A small network was shown many inputs. Here are its activations along a few directions, one row for each input.
Each table varies a few parts of the input and shows all the possible inputs, shuffled.
Descriptions start from the smaller parts, as in this example, which fits no table here: values(3) and (point or line(9) or (line(6) and ring(8))).
Shared parts are said once, and a part with two or three values counts as separate values.

A family of inputs:
R1: [ 3.28 -0.03  1.38  1.04 -1.93 -3.16 -1.67 -3.92 -4.82 -1.83  2.53]
R2: [-5.24 -2.20  0.78  0.06 -2.13 -3.16 -1.99  1.54 -1.00 -5.86  0.77]
R3: [-1.45 -2.86 -0.06 -0.66  2.78  4.68 -1.11 -2.01  3.06 -3.20 -2.92]
R4: [-2.81  0.57  2.95 -3.43  5.69  2.45 -2.56  8.69 -5.66  9.72 -0.89]
R5: [ 0.68 -2.40 -0.30  0.22 -3.24 -1.41 -1.09 -2.65 -6.19 -3.35 -0.84]
R6: [ 0.92  0.71 -2.44  4.27  2.43 -1.30  3.91  1.05  4.38 -0.38  4.44]
R7: [ 1.29 -0.15  2.76  1.72 -1.94 -4.05  2.27 -4.48 -3.55 -0.67  4.40]
R8: [-2.50 -2.41 -0.26  1.69  1.40 -0.61 -1.48  0.05 -3.61 -6.74  0.25]
R9: [ 2.99 -0.80 -6.00  1.59 -3.88  1.47  0.81 -0.05 -0.49  0.45 -1.37]
R10: [-1.49  3.81  1.04 -3.16 -5.34 -2.09  0.28  1.91 -0.21  1.02 -5.92]
R11: [-2.07 -2.81 -4.45 -1.37  2.77  4.37 -2.25  7.74 -3.02  9.62  5.93]
R12: [ 3.93  0.81 -2.40  2.99 -2.38 -1.91  4.20 -1.50  2.04  3.02  3.51]
R13: [ 2.29 -0.57  2.81 -0.60 -0.65  0.74  2.58 -6.46  2.92  2.79  1.29]
R14: [ 1.54  5.26  1.91  0.97  4.30 -0.92  0.17  1.94  1.04 -1.63 -2.27]
R15: [-0.15  4.95  3.48  1.77  4.27 -1.93  4.10  1.49  2.21 -0.49 -0.37]
R16: [-1.97 -0.10  2.49  2.98  2.76 -3.53  2.09 -2.14 -1.12 -3.88  5.30]
R17: [ 2.04  3.52  0.25 -1.64 -1.92  0.56  1.03  0.61 -2.81  0.07 -6.19]
R18: [-1.99 -2.41  0.44 -3.34 -5.32  1.13 -1.47 -3.69  3.08  1.47 -3.82]
R19: [-3.12 -5.61  2.65 -5.58  4.89  7.08 -3.53  2.88 -1.94  9.35  2.73]
R20: [-3.52 -5.40  1.34 -4.48  4.31  0.39 -3.31  5.09 -9.32  5.36  5.91]
R21: [ 0.96 -0.60  1.16 -0.17  4.25  2.36 -1.49 -3.58  4.29 -1.67  0.19]
R22: [-0.18 -0.04  0.99  2.31  2.85 -2.68 -1.88 -1.62 -2.37 -5.09  3.36]
R23: [-2.81 -2.09  0.44 -1.35 -6.63 -4.11 -1.70 -1.40 -3.53 -2.31 -0.57]
R24: [-0.93  3.10  0.64  0.17  2.73  1.45  0.55  3.53 -0.23 -3.37 -5.22]
R25: [-0.60 -0.47 -5.14  0.15 -7.26 -1.30  0.02  1.17  2.07  1.50 -1.13]
R26: [ 4.28 -0.40  1.45 -1.24 -0.73  1.92 -1.31 -5.96  1.83  1.70 -0.58]
R27: [-2.60 -0.77 -4.47  1.56 -2.66 -0.20 -0.37  4.42  4.54 -2.27  0.31]
R28: [ 2.97  5.25  3.47  0.22 -0.45 -2.54  4.36 -1.02 -0.21  2.74 -1.15]
R29: [ 4.83  5.65  1.99 -0.62 -0.49 -1.50  0.46 -0.56 -1.42  1.63 -2.96]
R30: [-3.65  3.31  1.77 -1.44 -0.85 -0.99 -0.07  5.11  2.33 -2.56 -4.67]
R31: [-0.85 -0.69  2.61  0.45  4.24  1.20  2.45 -4.05  5.32 -0.55  2.13]
R32: [ 0.15 -1.01 -5.63  3.07  0.88  2.35  0.30  2.93  2.00 -3.17 -0.23]
R33: [-4.22 -2.73  0.96 -2.15 -0.66  2.08 -1.71 -0.62  5.63 -2.21 -2.50]
R34: [ 5.80  1.22 -4.12  2.33 -2.48 -0.69  0.25 -1.07  0.95  1.94  1.84]
R35: [ 2.61  1.05 -4.28  3.60  2.40 -0.11 -0.07  1.46  3.32 -1.50  2.70]
R36: [ 1.57 -2.65 -0.23 -1.93 -2.05  3.95 -0.76 -4.82  0.49  0.34 -3.97]
Describe the family of inputs behind these rows. -> values(4) and (point or (values(2) and line(4)))
Changing only the values(4) part turns R29 into R1. The same change can be made to R14. Which row results? -> R22
List by row number the other rows that have the values(4) part in common with R12. -> R6, R9, R11, R25, R27, R32, R34, R35
Which other rows does R2 become when the values(2) part takes its other values? List them by row number. -> R23
Which other rows does R3 become when the values(2) part takes its other values? List them by row number. -> R36

A family of inputs:
R37: [-0.88  1.73  1.78  0.27 -0.11 -1.30  1.26  0.57  1.03 -1.86 -1.03]
R38: [-2.08 -3.49  0.53 -2.21  0.25  1.35 -1.18  2.45 -6.49  3.95  1.95]
R39: [-2.73 -3.84 -1.56 -2.81  2.82  2.82 -2.27  3.96  0.01  2.15  2.89]
R40: [-0.65  1.76  0.85 -0.86 -0.97  0.13 -0.25  1.35  0.32 -2.40 -3.91]
R41: [ 1.61  0.45 -1.43  1.55 -2.09 -2.66  0.01 -0.47 -1.40 -0.89  1.64]
R42: [ 2.74  1.76 -1.94  1.30 -0.56 -0.57  2.04 -0.47  1.09  1.08  0.55]
R43: [-1.30 -0.84 -1.53 -0.03 -1.83  1.66 -1.16 -0.21  1.86 -1.95 -3.02]
R44: [-0.41 -0.15  0.79 -0.31 -2.76 -2.15 -0.21 -1.75 -0.52 -0.82  0.14]
R45: [ 1.10  2.47 -0.68  1.97  0.51 -1.71  1.58  1.68  0.04 -1.97  0.55]
R46: [ 2.41  0.34  0.97  0.26  1.64  0.16  1.45 -3.32  1.00  0.47  0.74]
R47: [ 0.98  1.03 -0.50 -1.64 -1.97  1.17  0.29 -0.88  1.33  0.66 -3.99]
R48: [ 0.53 -0.20 -2.92  2.93 -0.41 -0.31  0.73  0.29  1.59 -1.48  1.53]
R49: [ 0.74  1.03  2.41  1.01  2.59 -0.81  0.94 -1.16  0.02 -2.61  0.85]
R50: [-1.40 -1.04 -0.60  1.10 -1.03  0.13  0.40 -0.96  2.61 -1.39 -0.08]
R51: [-3.29  0.52  1.21 -1.25  4.99  0.67 -1.67  4.92 -2.63  3.31  0.20]
R52: [ 0.16 -1.62  0.05  1.93  1.72  0.51  0.04 -2.63  1.52 -2.11  1.73]
R53: [-0.13 -0.31 -0.13 -1.39 -3.43 -0.93 -1.68 -0.87 -1.17 -1.31 -2.94]
R54: [ 0.95 -0.37  1.31  0.48 -0.08 -1.41 -0.58 -3.52 -1.58 -1.56  2.15]
R55: [ 0.86 -0.28  0.98 -1.77  1.91  3.38 -1.53  2.67 -0.64  7.51  1.13]
R56: [ 0.79  1.04  0.40 -0.51 -1.20 -0.14  1.79 -1.66  2.02  1.23 -1.04]
Describe the family of inputs behind these rows. -> values(4) and (point or line(4))
Changing only the values(4) part turns R49 into R52. The same change can be made to R51. Which row results? -> R39
Which other rows does R43 become when the values(4) part takes its other values? List them by row number. -> R40, R47, R53
Which other rows does R42 become when the values(4) part takes its other values? List them by row number. -> R41, R45, R48
